A small network was shown many inputs. Here are its activations along a few directions, one row for each input.
In each table, some parts of the input vary, and every possible input appears once, in random order.
A made-up example of a description, with smaller parts first: one of 2 separate values, together with either a single point or one of 11 places around a ring or (one of 6 places along a line, together with one of 8 places around a ring).
Shared parts are said once, and a part with two or three values counts as separate values.
In the rows, zero is written as 128.

Other details of the inputs shift rows strongly along three fixed directions, in all tables alike. That doesn't count.

Rows:
R1: [119 165 114 133  96 125  87 134  69 145  80 103]
R2: [129 176 126 130  95 125 104 138  75 137  70 101]
R3: [ 81 127 132 125 142 116 154  57 155  70 204  81]
R4: [154  59 145 133 156 137 147 196 166 166 127 225]
R5: [ 97 115 149 107 175 147 124 116  78 123  85 200]
R6: [168  48 134 149 164 136 165 192 169 173 128 216]
R7: [ 81  80 144 133 145 113 128  92 137  99 147 156]
R8: [163  52 147 156 137 160 157 190 165 161 116 180]
R9: [ 74 108 166 113 147 161 127 142  81 115  80 182]
R10: [146  36 133 145 135 154 144 178 161 174 136 189]
R11: [180 133  95 142  78 121 114 141 180 172 165  66]
R12: [139 192 110 101 124 138  97 130  75 148  86 116]
R13: [165  49 136 151 168 139 164 176 168 174 128 217]
R14: [126 200 117 119 110 132  99 158  76 135  95 116]
R15: [ 67 133 139 140 147 113 152  61 144  67 188  83]
R16: [ 97 136 117 115 167 109 155  66 150  73 193 117]
R17: [213 128  91 157  87 115 144 141 187 153 160  58]
R18: [ 69 133 146 126 141 112 148  58 163  60 183  91]
R19: [207 131 101 140  83 112 131 134 190 147 156  61]
R20: [127 200 122 105 108 128  89 155  85 134  95 119]
R21: [202 150  92 128 113 111 127 139 179 170 156  92]
R22: [194 128 104 138  85  96 126 131 181 161 163  64]
R23: [127 171 128 129  98 121  98 138  70 144  75  99]
R24: [208 127  88 137  82 108 146 130 186 158 169  62]
R25: [ 88 114 128 126 144  95 157  42 154  60 203  88]
R26: [ 68 112 177 116 144 147 109 142  83 121  76 176]
R27: [111 172 117 132  98 142  88 142  74 147  86  97]
R28: [134 195 118 102 119 125  91 143  85 141  84 116]
R29: [ 84  85 161 129 152 112 148  92 144  83 139 160]
R30: [141 170 124 112  98 143 100 134  74 127  72  99]
R31: [ 80 106 152 141 151 135 152 108 134  93 140 142]
R32: [202 151  85 145 102 114 141 165 179 170 170  88]
R33: [ 78 135 147 127 141 125 143  62 156  55 173  90]
R34: [163  63 132 132 149 144 153 196 162 163 141 211]
R35: [130 196 111 102 113 137  98 149  77 140  96 120]
R36: [ 74  99 145 119 141 139 107 120  70 116  87 180]
R37: [ 87 129 135 120 178 104 145  42 150  66 180 130]
R38: [130 175 129 111 100 161 101 145  80 132  79  97]
R39: [ 87 113 155 126 179 140 132 117  81 117  83 202]
Each input here is: one of 3 separate values, together with either one of 5 places along a line or (one of 2 separate values, together with one of 4 places along a line).
Changing only the choice among 3 separate values turns R16 into R28. The same change can be made to R9. Which row results?
> R18
Which other rows does R24 become when the choice among 3 separate values takes its other values? List them by row number.
> R2, R29
Which other rows does R37 become when the choice among 3 separate values takes its other values? List them by row number.
> R5, R39

Rows:
R40: [166  58 122 161 130 109 162 132 197 146 173 136]
R41: [ 36 141 163 107 176 141 115 113  64  85  96 195]
R42: [113 172 126 120 137 129 128 113 120 105 136 111]
R43: [203 166  99 122  96 139 112 176 115 182  92 106]
R44: [113  59 161 126 181 133 156 142 147 120 124 226]
R45: [164  65 123 155 109 135 159 156 198 143 169 123]
R46: [128 148 154 104 135 159  95 188  45 160  16 198]
R47: [109 150 115 130 126 103 124  76 122  96 154  89]
R48: [179  74 104 138 138 114 159 141 196 157 188 148]
R49: [179 145 118 131  77 144  99 174 104 190  70  98]
R50: [108 144 118 123 132 113 119  79 119 103 143 100]
R51: [101 160 124 109 144 113 121  91 109  98 137 125]
R52: [113 137 135 136  97 131 128 115 131 109 135  71]
R53: [108 135 136 130  96 124 117 112 138 107 146  79]
R54: [103 141 128 124 128 119 120  77 122 102 139  95]
R55: [102 138 132 136 120 115 129  85 121  99 136  92]
R56: [103  60 161 135 182 157 159 164 129 126 115 230]
R57: [183 169  93 123  93 136 101 188 116 195 109 109]
R58: [121 169 120 121 134 119 129 108 139 108 155 101]
What do these inputs look like to the network?
> either one of 3 separate values or one of 6 places around a ring or (one of 2 separate values, together with one of 5 places along a line)

Rows:
R59: [176  60 135 142 119 135 153 221 209 179 167 174]
R60: [ 67 144 129  98 184 115  96  66   8 109  66 187]
R61: [ 64  37 148 172 151 121 172  87 175 101 195 135]
R62: [150 143 160 104 145 175 108 207  59 180   5 215]
R63: [101  12 163 158 131 117 173  70 196  75 178 128]
R64: [185 151 100 156  39 133  93 166 125 200 102  31]
R65: [139 195  92 114 139  63  99  37 128  99 147  84]
R66: [ 96  42 160 125 182 117 180 112 228  83 225 190]
R67: [ 38 129 182 120 184 161 138 135  50  72  69 210]
R68: [ 21  88 200 128 128 157  93  99  59  77  55 155]
R69: [195 199  63 132  71 141  95 191 125 194 137  68]
R70: [126 133 138 104 135 177  87 228  50 194  32 227]
R71: [108 139 129 131  86 106 124  54 112  75 124  45]
R72: [185 198  81 128  59 134  94 205 132 188 137  64]
R73: [134 194 129 109 129 119 138  84 140  84 142  71]
R74: [126 188 129 123 122 117 144  99 141  81 153  64]
R75: [116 183  90 109 126  59  96  34  99 111 155  81]
R76: [131 197 101 118 143 125 143  75 121  90 152  75]
R77: [195  62 118 130 138 133 156 195 219 191 179 181]
R78: [208  66 113 160 149 154 178 193 185 177 140 177]
What do these inputs look like to the network?
> either one of 3 separate values or one of 5 places along a line or (one of 2 separate values, together with one of 6 places around a ring)
